Questions about the table below.
1) Give the top-right entry.
2) Give the first entry in reading order.
3) Give the largest entry.
4) Give the entry directly below the largest entry.
5) Give the entry just right of the smallest entry.
6) Give the minimum.
7) Give the entry directly below 217.
8) Give the entry just left of 514.
[[361 615 312 418 351 823 553 363 477 457 245 156 168]
 [230 330 522 249 203  63 318 544 350 374 659 140 553]
 [195 620 301 594 377 646 370 217 194 523 375  61 379]
 [553 320 382 616 787 500 398 106 266 588 264 473 338]
 [446 793 133 359 389 746 454 324 425 351 332 530 246]
 [702 212 535 199 742 239 514 364 519 553 456 420 266]]
1) 168
2) 361
3) 823
4) 63
5) 379
6) 61
7) 106
8) 239

Questions about the row below.
1) Read off the entry just right of -31.
2) Read off the entry just right of the largest entry.
3) Read off the entry just left of -86.
[44, -13, 43, -25, -17, 7, 32, -4, -31, 5, 32, -86]
1) 5
2) -13
3) 32

[[ 31  84 -16  49 -11  -7 -58 -12]
 [ 58  61 -21   0  11  -9 -31 -16]
 [-40  -8  63  31 -25 -53 -51 -44]
 [-20 -37 -33 -39  63   8  68  61]
 [-35 -42 -27 -43  57  10  70  67]
 [ 80  35 -16 -24  16   7   0 -10]]
Counting starts at 1.
Give the entry just left of the largest entry.
31
Give the entry in row 2 and column 1.
58
The entry just left of 57: -43
Give the entry just left of -11.
49
Give the entry at row 2, column 3.
-21
Give the entry directly below the largest entry.
61
The entry directly below 11: -25
Give the entry at row 3, column 1.
-40
Give the entry in the top-right corner.
-12
Give the entry in row 1 and column 2.
84
Give the entry just right of -42.
-27
The minimum is -58
Give the entry in row 1 and column 3.
-16
The bottom-right entry: -10
The entry just left of -51 is -53
Give the entry just right of 8.
68
The entry just left of -42: -35
The entry at row 3, column 2 -> -8
The entry directly below 68 -> 70
The entry just left of the smallest entry: -7
The bottom-left entry: 80
The entry just left of -37 -> -20

[[  8   3  37  17  26]
 [  1 -21  33  -3   3]
 [ 15  17 -46  32  14]
 [-17   9 -23 -14   4]
 [ 28 -13   9  -5   5]
 [-31  32  10  -6  46]
 [  8  28   9 -10 -73]
 [  8 -11  73   7   5]
 [ 42  31   2  -9  -3]
 [ 13 -15 -26  55  -5]
 [ 17 -12 -24 -23   4]
 [  0  32  -2 -58   1]
 [ -5  18  26 -16 -26]]
Report the entry directly below -58.
-16
The entry in the top-left corner: 8
Report the 3rd entry on the diagonal from the top-right corner.
-46
Report the top-right entry.
26
Report the top entry of the column that holds the largest entry.
37
Report the smallest entry in the last column.
-73
The last entry, reading row by row -> -26
Report the entry directly above -21.
3
The entry directly below 10 is 9
Report the entry just left of the smallest entry.
-10
The entry just right of the largest entry: 7
The first entry in the row that holds the smallest entry: 8
The largest entry is 73
Report the fifth entry from the end, reading row by row.
-5
Report the 2nd entry on the diagonal from the top-right corner.
-3
Report the entry directly above the centre entry.
10
Report the smallest entry in the first column.
-31
The 2nd smallest entry: -58
Report the entry just left of the largest entry.
-11
Report the entry just left of the centre entry.
28
The entry directly above -6 -> -5
The entry directly below the largest entry: 2
Report the 2nd largest entry.
55
Report the entry directly below 37.
33
The largest entry in the last row: 26
Report the entry directly below -21.
17
Report the largest entry in the first column.
42
The 2nd entry on the main diagonal is -21

[[-19, 10, -1, 43, 69, 0, -43, -43, -13], [50, 28, 12, -14, 20, 0, -2, -2, 0], [-2, 7, -1, 3, 7, 0, -2, -2, -3], [-19, 10, -1, 42, 68, 0, -43, -43, -11], [-2, 6, -1, 3, 7, 0, -2, -2, -3], [24, 28, 34, 34, 20, -1, 0, 0, 8], [43, 10, 40, 3, 20, 4, -2, -2, -3], [-2, 7, -1, 3, 9, 0, -2, -2, -2]]
The second largest entry -> 68
The third entry in reading order: -1
Report the entry just left of 12.
Answer: 28
The first entry in reading order -> -19
Report the largest entry.
Answer: 69

B =
[[ -1  20  -5   6  17  14   0 -10   1 -13  17 -12   4  -6   9 -11]
 [  0  20 -13   6  17  14   0 -10   1 -22  25 -12   4   0  21  -9]
 [-20 -19 -59  15  17  14  -7 -10   4 -13 -15 -43   4  -6 -10 -11]
 [ -1  20  -5   6  17  14   0 -10   1 -13  17 -12   4  -6   9 -11]
 [ -1  20  -5   6  17  14   0 -10   1 -13  17 -12   4  -6   9 -11]
 [ -1  30  -5   6  17  34   0 -10  75 -23  54   7   4  13   9 -11]
 [-22  20  -5   6  31  14   0 -10   1 -13  17 -12   4  -6   9   0]
 [ -1  20  -5   6  17  14   0 -10   1 -13  17 -12   4  -6   9 -11]
 [ -1  20  -5   6  17  14   0 -10   1 -13  17 -12   4  -6   9 -11]
 [ 15  20  -5  44  17  34   0 -10   6 -19  17 -12   4  -7   9 -11]]
Counting starts at 1.
Read off the entry in the bottom-left corner.
A: 15
The top entry of the column that holds the smallest entry: -5
Read off the entry directly below -59.
A: -5
The entry just left of the smallest entry -> -19
Read off the entry at row 1, column 1.
A: -1
Read off the entry at row 3, column 1.
A: -20
Read off the entry at row 2, column 1.
A: 0
Read off the bottom entry of the column that holds the largest entry.
A: 6
Read off the entry in the top-right corner.
A: -11
Read off the bottom-right entry.
A: -11
Read off the entry at row 1, column 2.
A: 20
The maximum is 75
The entry in row 2 and column 2 -> 20

M =
0.04	0.00	0.01	0.02	0.05	-0.01	0.00	0.00	0.03	0.05	0.00	-0.03
-0.01	0.02	0.02	0.01	0.00	0.02	0.02	0.02	0.00	-0.01	0.02	0.04
0.03	0.00	0.01	0.01	0.03	0.00	0.00	0.00	0.02	0.04	0.01	-0.02
-0.07	0.06	0.00	0.04	-0.03	0.04	0.05	0.02	-0.03	-0.08	0.05	0.11
0.06	-0.02	0.03	-0.01	0.07	-0.06	-0.06	-0.04	0.04	0.12	-0.02	-0.09
0.06	-0.02	0.03	0.00	0.07	-0.05	-0.05	-0.03	0.04	0.11	-0.02	-0.08
0.06	-0.05	0.13	-0.09	0.07	-0.13	-0.18	-0.09	0.03	0.21	-0.09	-0.14
0.01	0.01	0.01	0.01	0.01	0.01	0.01	0.01	0.01	0.01	0.01	0.02
Indices start at 1.
The entry in row 1 and column 1: 0.04
The entry in row 1 and column 3: 0.01
The entry directly above the smallest entry is -0.05
Give the entry in the top-right corner.
Answer: -0.03
Give the entry just left of the smallest entry.
Answer: -0.13
The entry at row 3, column 3 is 0.01
The entry in row 2 and column 1 is -0.01
The bottom-left entry: 0.01
The entry at row 3, column 1: 0.03
Give the bottom entry of the column that holds the smallest entry.
Answer: 0.01
The entry at row 1, column 2: 0.00
Give the maximum.
Answer: 0.21
Give the entry just right of the smallest entry.
Answer: -0.09
Give the entry at row 2, column 2.
Answer: 0.02
The top entry of the column that holds the largest entry: 0.05
The entry just left of the largest entry -> 0.03
The entry at row 2, column 3 is 0.02
The entry in the bottom-right corner is 0.02
The entry directly below the largest entry: 0.01
Give the top entry of the column that holds the smallest entry.
Answer: 0.00

arr =
[[7, 32, 15, -14],
 [-22, -33, 32, 18]]
Rows and columns are numbered from 1.
The entry at row 2, column 1 is -22
The entry in row 1 and column 2? 32
The top-right entry? -14
The entry directly below -14? 18
The entry just left of 18 is 32

a =
[[ 0  0  1 -3  2 -7 -2  3]
 [-2 -1  4  0  1 -2 -2  0]
 [ 0 -3  4 -2 -1  3 -2  5]
 [ 2 -5  3  2  4 -3 -1 -3]
 [-1 -1  1  1  1  1 -2 -4]
 [-1 -3  1 -3 -1 -3  2 -2]
 [ 1 -1 -6 -3  4  2  0 87]
 [-2 -2  2  3  4 -3  6 -3]
 [ 0 -1  8 -2 -1  0  1  0]
 [-5 -8  2  2 -2  1  5  1]]
Indices start at 1.
The entry at row 3, column 1 is 0
Read off the entry just left of 87.
Answer: 0
The entry in row 2 and column 3: 4
Read off the entry in the bottom-left corner.
Answer: -5
The entry at row 1, column 3: 1
The top entry of the column that holds the largest entry -> 3
The entry in row 2 and column 2: -1
Read off the entry at row 1, column 1.
Answer: 0
Read off the entry in the bottom-right corner.
Answer: 1
Read off the entry directly above the largest entry.
Answer: -2
Read off the bottom entry of the column that holds the smallest entry.
Answer: -8
Read off the entry at row 1, column 2.
Answer: 0
The entry at row 2, column 1 -> -2
Read off the entry directly above -4.
Answer: -3
